A small network was shown many inputs. Here are its activations along a few directions, one row for each input.
Each table varies a few parts of the input and shows all the possible inputs, shuffled.
A made-up example of a description, with smaller parts first: one of 8 places around a ring, together with either a single point or (one of 2 separate values, together with one of 4 places along a line) or one of 9 places around a ring.
Shared parts are said once, and a part with two or three values counts as separate values.
In the rows, 128 means zero.

Other details of the inputs shift rows strongly along three fixed directions, in all tables alike. That doesn't count.

Table:
row 1: [ 96 140 145 160 160 157 199 185  98 126  82]
row 2: [186 188 115  99  78  74  86  84 113 172 157]
row 3: [ 89 147 149 173 189 149 163 167 104  94  89]
row 4: [156 144  92  82 102 106 131  92 120 163 170]
row 5: [131 189 145 100 177 137 181 159 108 162 166]
row 6: [114 196 153 112 186 115 187 124  93 142 161]
row 7: [183 128 140  92 160 120 146 110 153 164 154]
row 8: [137 153 112 101 140  94 112  88 129 139 173]
row 9: [171  47 112 157 125 130 124 119 178 125  66]
row 10: [141 153 148 162 238 142 199 146 116 134 109]
row 11: [149 142  93  94 114 108 137 108 124 165 165]
row 12: [217  86 163 131 210 149 180 121 169 151  89]
row 13: [163  68 132 151 120 149 109  95 155 119  99]
row 14: [161  51 121 163 118 156  92 101 164 108  90]
row 15: [160 129 128 113 128 121 136  86 138 161 168]
row 16: [ 58 189 134 126  98 132 137 155  83 134 182]
row 17: [ 72 145 128 115  81 125  87 172 119 106 145]
row 18: [ 83  96 112 167  99 137 123 178 130 104  79]
row 19: [141  86 105 115  79 112 105 108 147 124 110]
row 20: [123 131 111 104 104  88  79  84 138 116 159]
row 21: [101 101 149 143 111 155 105 172 134  89  82]
row 22: [156  81 132 138 109 137 105  88 154 125 122]
row 23: [ 61 134 117 146  69 141  88 151 109 103 144]
row 24: [ 79 143 135 119 100 145 102 174 115  99 128]
row 25: [ 71 133 129 138 105 122  87 134 110  75 112]
Description of these inputs: either a single point or (one of 4 separate values, together with one of 6 places around a ring).
Which other rows does row 7 become when the choice among 4 separate values takes its other values? List them by row number.
Answer: row 9, row 15, row 20
Which other rows does row 14 become when the choice among 4 separate values takes its other values? List them by row number.
Answer: row 3, row 4, row 24

Table:
row 26: [ 31 130 113 203 101 147 161 198  77 102  77]
row 27: [ 97 148 119 102  92  96  69 105 124 106 163]
row 28: [196  73 113  98 114 126 117  75 170 159 147]
row 29: [ 34 134 153 167 132 166 127 215 102  66  93]
row 30: [101 113 101  92  62 115  45 100 138 103 174]
row 31: [197  81 116  92 120 126 123  85 169 156 145]
row 32: [ 75 194 139 109 127 107 122 132  94 118 174]
row 33: [102 130 111  94  69  89  39  94 136  96 159]
row 34: [ 77  96 128 167  58 131  49 167 132  57  50]
row 35: [170 154 146 128 207 117 176  91 131 158 156]
row 36: [ 88 202 132 120 102 111 130 137  79 135 159]
row 37: [106 117 104  82  68 113  46 109 138 101 168]
row 38: [ 76 175 129 104 117 132 125 136  98 124 187]
row 39: [189  94 118 114 144 100  90  54 169 132 143]
row 40: [125 101 160 167 204 173 168 181 138 101  71]
row 41: [212  88  99 104 110 109 107  83 170 167 130]
row 42: [ 90 184 119 112  89 119 141 157  91 152 164]
row 43: [ 91 204 134 110 104 110 128 142  82 134 155]
row 44: [ 75  94 126 171  55 131  47 163 132  56  51]
row 45: [129 122 160 204 184 158 175 167 117 115  51]
row 46: [ 52  77 130 183  71 130  37 147 140  41  73]
row 47: [141  51 140 167 134 165 137 148 162 114  69]
row 48: [163  55 130 179 121 137  81 125 169  92  35]
row 49: [185 146 127 127 171 127 194 118 126 193 145]
row 50: [ 86 174 136  86  98 131 149 161  98 138 172]
row 51: [119  97 157 189 200 179 172 163 137 109  82]
row 52: [144  52 139 166 147 130  78 130 175  73  49]
row 53: [ 88 186 120 114  91 119 144 158  89 154 165]
row 54: [186 167 144 127 187 120 184 103 115 172 136]
row 55: [ 85 173 135  88  97 131 148 159  98 138 172]
row 56: [115 102 158 189 204 181 176 170 134 107  80]
row 57: [174 176 139 112 186 130 214 144 116 189 142]
row 58: [ 75 185 141 106 115 139 176 160  86 152 180]
row 59: [115 155 113 109  67  98  76 107 112 122 148]
row 60: [190  94 118 112 145  99  89  56 169 132 142]
row 61: [ 34 145 160 173 135 139 116 205 101  58  79]
row 62: [182 185 152 110 199 120 195 124 112 171 129]
row 63: [ 76 188 136  95 133 132 139 153  92 126 182]
row 64: [152 135 109 127 200 137 199  76 125 162 161]
row 65: [128 121 153 195 181 166 203 192 118 142  65]
row 66: [171  40 117 165 110 142  96 143 182 110  42]
row 67: [121 109 165 187 205 151 159 164 137  96  62]
row 68: [169 167 120 149 197 112 219  91  86 170 139]
row 69: [177 139 145  99 180 141 201 125 132 177 153]
row 70: [210  67 112  82 114 120 106  78 179 149 138]
row 71: [104 110  99  89  59 114  39  99 141 100 172]
row 72: [200 106 106 109 122 113 129  92 156 172 137]
row 73: [107 123 113  90  59 123  93 121 127 130 168]
row 74: [102 109  99  94  57 115  40  95 140 102 174]
row 75: [187 155 132 113 176 126 195 130 129 188 139]
row 76: [142 111 149 175 173 160 185 195 136 130  52]
row 77: [196  77 110  95 137 121  89  68 175 135 150]
row 78: [170  76  89 113 126 124 148  55 149 168 143]
row 79: [170  98  92 135 152  98 127  35 152 130 146]
row 80: [ 90 203 133 113 103 110 129 141  81 134 156]
row 81: [ 80 193 139  99 129 104 120 137  95 117 169]
row 82: [ 74 182 140 107 110 139 171 157  87 151 181]
row 83: [153  28 131 164 117 161 109 139 180 102  58]
row 84: [213  85  98 106 109 109 106  80 171 167 131]
row 85: [ 94 205 135 103 106 109 127 146  84 133 151]
Describe the family of inputs behind these rows.
Answer: one of 5 places around a ring, together with either a single point or one of 11 places along a line
Changing only the place on the ring of 5 turns row 74 into row 47. The same change can be made to row 77. Which row results?
Answer: row 31
Which other rows does row 52 become when the place on the line of 11 takes its other values? List them by row number.
Answer: row 27, row 32, row 33, row 35, row 39, row 46, row 60, row 61, row 67, row 81
Which other rows agree with row 34 in the place on the ring of 5? List them by row number.
Answer: row 36, row 43, row 44, row 45, row 48, row 54, row 59, row 62, row 68, row 80, row 85
Which other rows agree with row 72 in the place on the ring of 5? List them by row number.
Answer: row 26, row 41, row 42, row 49, row 53, row 57, row 65, row 66, row 75, row 76, row 84

Table:
row 86: [123 124 147 138 166 135 203 173 119 135 112]
row 87: [127 154 153 139 211 149 211 137  95 165 102]
row 88: [ 93 161 134 157 146 141 146 166 100  89 122]
row 89: [148 130 109  99  88 105  39  99 141 123 172]
row 90: [213  90 147  96 174 163 165 113 187 131  87]
row 91: [174  75 127 120 196 151 160 118 170 153 107]
row 92: [157 153 156 141 225 128 209 151 114 143  99]
row 93: [116  74 110 132 122 124  74 146 168  87  87]
row 94: [207 126  99  86 135 107 144  90 144 184 158]
row 95: [120 173 106  97 136 133 137  98  97 162 173]
row 96: [144 191 183 130 181 168 215 152 136 148  98]
row 97: [141 171 105 105 107 119 153 122 102 148 183]
row 98: [145 107 109 119  92 120  85  62 167 134 163]
row 99: [121 160 110 104  78 107 136 122  96 130 178]
row 100: [135  77 106 161  82 127  96 115 132 102  84]
row 101: [180  83 122 152 177 152 176 138 162 135 105]
row 102: [134 101  83  79  66 103  75 117 156 138 156]
row 103: [ 98 143 142 152 148 118 139 144  99 102  89]
row 104: [176 105 115 101 128 120 130  64 138 139 167]
row 105: [146  83 126 153 103 116 114 127 167 136  82]
row 106: [143  78 131 159  93 114 114 120 162 121  88]
row 107: [121  74 116 154 104 141  93  95 132  95  92]
row 108: [ 70 133 132 130 114 131 154 196 111 118 112]
row 109: [ 92 126 126 153 137 164 140 157 117 110 116]
row 110: [152  89 111 134 162 135 111 132 171 107 107]
row 111: [ 88 143 133 161 130 127 122 143  97  86  98]
row 112: [190 108 142  90 155 119 124  79 142 180 161]
row 113: [115 188 107 106 122 107 115 103  92 128 171]
row 114: [106 190 146  87 121  96 111 138  91 144 180]
row 115: [165  69 136 143 169 144 150 114 152 132  84]
row 116: [109 197 131  61  62 133 116 129 102 114 163]
row 117: [ 80 119 148 162 115 165 105 161 111  98 127]
row 118: [117  87 105 141  95 117  57 136 150  81  86]
row 119: [115 183 138  98 140 140 137 128  95 166 199]
row 120: [147  73 128 155 102 140  83 155 151 128  84]
row 121: [184 100 163 146 180 122 135 121 142 129 105]
row 122: [178 109 135 151 184 120 135 109 179 144  89]
row 123: [ 82 133 110 153  97 135 116 173 102 121  83]
row 124: [133  83 140 163 118 107  93 111 167  94  79]
row 125: [113 179 139  90  96 106 128 146  88 168 180]
row 126: [140 149 188 144 215 155 213 152  97 163 132]
row 127: [ 46 124 139 124 120 143 135 178 112 104 119]
row 128: [ 78 153 159 167 147 148 173 144 115 120 127]
row 129: [113 147 170 153 144 138 174 181  92 140 120]
row 130: [ 79 157 133 173 103 143 148 173 118 115 119]
row 131: [121 128 138 138 202 170 191 158 131 142 126]
row 132: [ 49 155 146 153 103 111 104 168 119  94  99]
row 133: [ 60 130 159 158 103 155 112 166  94  93 131]
row 134: [127  99 100 156 117 128  68 118 143  93  81]
row 135: [154  74 120 141 130 132 145 133 155 116 110]
row 136: [211 134 133 111 171 116 122  82 143 155 174]
row 137: [110 181 134  76 147  93 156 127 104 135 186]
row 138: [ 71 170 137 166 132 134 124 167 126 104 115]
row 139: [162  92  98 156 128 141 119 122 142 137  83]
row 140: [138  76  97 169  90 140  91 122 140 103  78]
row 141: [223 121 138 112 156 116 158  86 136 181 168]
row 142: [ 72 138 116 142 112 150 140 196 119 112 123]
row 143: [147 189 113  95 156 112 147 115 108 147 182]
row 144: [142  82  96 152  86 140  93 140 150 109  96]
row 145: [ 67 132 148 145 119 142 150 160  94  99 117]
row 146: [146 121 116  95  90  98  39 104 143 129 154]
row 147: [101 165 120  88 118 101 122 123 113 110 185]
row 148: [127 174 116 102 101 104 137 126 129 174 166]
row 149: [ 78 147 126 148 110 128 145 174  87 127  88]
row 150: [ 82 122 140 151 129 141 140 136  98 110  96]
row 151: [167 108 132 109 127 105 127  57 162 160 154]
row 152: [124 114 102  94  67 104  59  71 164 147 162]
row 153: [242 128 133 113 182 128 170  85 143 196 173]
row 154: [ 94 185 112  87 122 110 124 134 108 116 198]
row 155: [ 84 173 134  87  97 125  98 137  93 152 189]
row 156: [100 179 113  94  81  95 136 119  76 150 166]
row 157: [ 68 124 120 147 115 149 108 150 106 113  91]
row 158: [118 155 132 148 184 131 153 150 109 131  86]
row 159: [136  87 107 165  84 134  88 130 174 120  92]
row 160: [138 109 100 115  36  91  68  78 155 126 160]
row 161: [117 196 158  66  73 140 103 137 102 134 171]
row 162: [ 64 106 135 142 116 151 129 157 120  85 124]
row 163: [127  73 112 137 113 145  93 123 151 112  94]
row 164: [ 79 128 153 155 132 137 142 145 132 127 101]
row 165: [199 100 137 146 218 120 165 101 147 149  66]
row 166: [109 194 130 107 142 129 159 109 120 172 191]
row 167: [ 73 140 129 143  92 129 140 189  95 111 102]
row 168: [123 179 122  99 142 135 166 109  95 149 196]
row 169: [119  76 105 156 102 151  81 100 137  96  94]
row 170: [144  72 118 146  87 120 114 131 139 106  90]
row 171: [153  84 123 157 105 146  87 145 150 128 104]
row 172: [147  66 136 125 158 138 147 114 157 122 111]
row 173: [123 111  94  63  77  77  53  95 152 112 163]
row 174: [141 130 115 112  82  85  73  68 154 116 164]
row 175: [ 60 131 132 142 132 163 144 169 113  96 136]
row 176: [220 134 147 109 185 108 145  76 137 160 171]
row 177: [192  93 146 149 196 121 167 112 147 121  87]
row 178: [156 166 161 125 176 171 192 142 115 134  72]
row 179: [164 140 110 114 114  96  91  68 161 133 169]
row 180: [135 178 126 100 135 102 145 107  98 125 181]
Changing only one part turns row 150 into row 126. The same change can be made to row 134. Which row results?
Answer: row 89
Changing only one part turns row 125 into row 105. The same change can be made to row 161. Which row results?
Answer: row 96
Changing only one part turns row 99 into row 141. The same change can be made to row 104. Which row results?
Answer: row 133
Describe the family of inputs behind these rows.
Answer: one of 5 separate values, together with either a single point or (one of 3 separate values, together with one of 6 places around a ring)
Which other rows does row 121 become when the place on the ring of 6 takes its other values? List them by row number.
Answer: row 89, row 114, row 136, row 146, row 176
Which other rows does row 100 become when the place on the ring of 6 takes its other values? List them by row number.
Answer: row 123, row 139, row 140, row 149, row 156
Which other rows does row 129 become when the choice among 5 separate values takes its other values? List them by row number.
Answer: row 86, row 106, row 156, row 170
Which other rows does row 167 become when the choice among 3 separate values takes its other values? List them by row number.
Answer: row 92, row 115
Which other rows does row 173 become when the choice among 3 separate values takes its other values? List them by row number.
Answer: row 108, row 127

Table:
row 181: [162 108 115  92  78  94  59  39 151 131 176]
row 182: [100 206 144 103 130 120 160 165  82 139 142]
row 183: [112  96 116 180 132 139 140 152 127 106  63]
row 184: [109  89 141 168 110 132  83 161 145  72  47]
row 185: [118  67 115 199 133 150 134 157 141  94  32]
row 186: [ 99  98 126 186 143 130 131 148 131  93  67]
row 187: [122  86 138 197 156 169 123 176 146 100  61]
row 188: [174 136 142 142 200 131 155 114 143 152 141]
row 189: [167  76  94  65  90 116  74  70 170 132 168]
row 190: [103  80 133 192 124 152  81 164 151  81  71]
row 191: [158 137 144 101 209 138 191 116 136 154 158]
row 192: [184 115 123  96 115 108 104  49 146 150 169]
row 193: [199 120 117  86 121  94  96  76 152 146 136]
row 194: [117  48 135 151 113 179 160 200 157 125  72]
row 195: [177  96  72  94  77  84  74  51 152 144 149]
row 196: [105  99 141 161 108 126  82 157 140  75  60]
row 197: [ 38 207 110 100  51 114  75 159  78 117 201]
row 198: [200  78  69  96  55 101 117  85 164 188 141]
row 199: [ 84 207 133 132 167 113 193 149  76 147 154]
row 200: [213 148 155 123 224 130 207 123 134 173 102]
row 201: [177  99 121 104 101 107  83  48 154 137 158]
row 202: [148  95 101  68  98 101  67  63 165 122 183]
row 203: [153 128 139 101 192 133 170 110 142 144 157]
row 204: [100 222 154 105 154 119 180 168  75 145 148]
row 205: [206  77  95  76  36 100  74  97 177 169 125]
row 206: [108  65 148 192 110 161 100 143 143  77  56]
row 207: [175 106  84 102 105  84  91  53 151 145 151]
row 208: [ 50 181 107 102  14 131  98 195  93 155 187]
row 209: [190  92 113  98  90 115  88  50 154 147 153]
row 210: [105  66 115 196 121 138 112 150 143  82  40]
row 211: [163 118  98  95  94  95  50  66 158 138 183]
row 212: [200 159 156 117 220 122 200 119 129 168 117]
row 213: [184 145 156 127 193 137 191  93 125 167 144]
row 214: [205 156 145 107 198 124 193 118 128 175 119]
row 215: [104 173 161 143 154 151 185 149  88 139 135]
row 216: [182 125 141 103 219 154 214 123 136 169 145]
row 217: [113  93 151 177 124 159 126 143 129  96  77]
row 218: [ 38 201 125 119  80 116  88 163  84 109 186]
row 219: [160 108  83  96  88  74  68  46 150 137 163]
row 220: [185 161 154 116 205 110 179 112 132 158 127]
row 221: [104  87 130 184 120 150  83 162 146  87  81]
row 222: [171 115 142 110 209 147 191 117 144 152 140]
row 223: [ 87 223 160 110 160 108 169 160  80 134 156]
row 224: [ 98 207 144 134 170 146 185 177  83 154 162]
row 225: [ 99  84 149 181 109 148  95 133 138  79  79]
row 226: [116  65 128 197 120 167  89 175 154  85  53]
row 227: [115 181 129 148 180 138 220 162  83 158 119]
row 228: [155  89  98  66  95 106  69  64 166 126 179]
row 229: [ 25 174 116  77  64 127 101 163  89 103 190]
row 230: [ 51 176 130 107  10 141 134 178  78 149 173]
row 231: [ 89  53 134 163 126 163 101 164 158  66  69]
row 232: [185 137 134 134 194 137 162 116 140 164 143]
row 233: [207 132 128 145 232 128 226 103 132 182 110]
row 234: [ 27 202 121  69  81 124 122 161  78 116 208]
row 235: [ 89  89 150 160 166 157 137 163 144  82  90]
row 236: [104 103 120 179 137 132 135 148 127 101  71]
row 237: [ 53 214 143 105  78 131 142 148  60 133 187]
row 238: [ 36 183 128 109  32 129  93 148  71 107 172]
row 239: [ 78 199 146 137 156 127 149 162  94 129 169]
row 240: [103 102 141 160 109 124  82 155 139  75  64]
Describe the family of inputs behind these rows.
Answer: one of 5 separate values, together with either a single point or one of 11 places along a line
Changing only the choice among 5 separate values turns row 199 into row 203. The same change can be made to row 227. Which row results?
Answer: row 216
Which other rows does row 234 become when the choice among 5 separate values takes its other values? List them by row number.
Answer: row 195, row 197, row 204, row 215
Which other rows does row 197 become when the place on the line of 11 takes its other values? List them by row number.
Answer: row 187, row 188, row 190, row 211, row 218, row 221, row 224, row 226, row 232, row 239
Which other rows does row 237 become when the choice among 5 separate values takes its other values? List them by row number.
Answer: row 182, row 185, row 189, row 224
